Each row has a name. Each piece below is followed by the name of the row it came from, unless a question asks for something else. Each question is about the rows just above it. Places in a row count from 0.

-376  410 -547  -81  238   29  -54 -357  382 -438  387  417  131 -874 = j_808
 309  554 -562  -80  240  127  -28 -376  409 -465  367  274  163 -891 = j_418
 279  574 -535  -84  270    1  -54 -370  384 -456  406  371  145 -850 = j_12
 390  499 -630 -211 -130  -27 -191 -394  524 -395  -87 -155   19 -662 = j_919
 387  471 -596 -112   51   46  -73 -435  466 -350  143  -44   11 -732 = j_543
 399  449 -613 -144 -227  -42 -133 -429  542 -452 -144 -286  -26 -571 = j_393
 407  385 -615  -64 -162  -25  -64 -464  539 -419  -62 -219  -31 -581 = j_135
 327  514 -562  -96   76  135  -53 -402  399 -456  250  197  102 -884 = j_524
Give the next 3 entries after -376  409.
-465  367  274
1 is at row and place
j_12, 5

  36  -37   35  175   47   26 -305  283 -323  287  116  259  -29  140  293  649 -170 -281  337  349 -117  313  -47  204  284 -488   21 -298  181  161 -> j_637
  29   37  -49  115 -154  288 -150  314 -172  139   48 -147 -393  351  224  266   37   39   44 -174  350  -70 -353  -56 -185  106    2  -75  450   93 -> j_411
  -9 -139  -52 -243   60 -601  140  291 -203  195 -134 -137  728 -339  302  394  111  -66  732  -46  861 -126 -299  530 -203 -431   49  -78  180  236 -> j_874
 460 -414   34 -299  -50  174  447   36 -208 -317   26  184 -138  338  545  391  204   21   -2  -20  103  -74  -49 -130 -382  119   46  -50  359  100 -> j_790
 460 -414   34 -299  -50  174  447   36 -208 -317   26  184 -138  338  545  391    5   21   -2  -20  103  -74  -49 -258 -382  119   46  -50  359  100 -> j_54
-140   87  126 -476  312 -738 -325 -274 -303  293  474  -49  216   -2  187  125   84   76  191 -326    3  -21  256  383  116  117  595  -86   66  280 -> j_137
-210  -77 -224  -82 -300   18  591  308   58  135  -42  -12  452 -116  -80  -25 -221   91   39  109    4 -257 -760 -259 -257 -138  -24  -36  267  -24 -> j_836
-135  728 -339  175   47   26 -305  283 -323  -85  116  259  -29  140  293  649 -114 -281  337  349 -117  313  -47  699  284 -488   21 -298  181  161 -> j_777
 287  315   83 -469   91  -89  198  399  345   49 -284 -207 -409 -399  222  216  161  340  319  507  547   60 -178  318 -434  -25 -160  474  342   29 -> j_336
Row and place of 383 in the named rows:
j_137, 23
Count the entries of -140   87  126 -476  312 -738 -325 -274 -303  293  474  -49  216   -2:
14
Row and place of -78 in the named rows:
j_874, 27
Number of entries in  460 -414   34 -299  -50  174  447   36 -208 -317   26  184 -138  338  545  391  204   21   -2  -20  103  -74  -49 -130:
24
The next 3 entries after -137  728 -339:
302 394 111

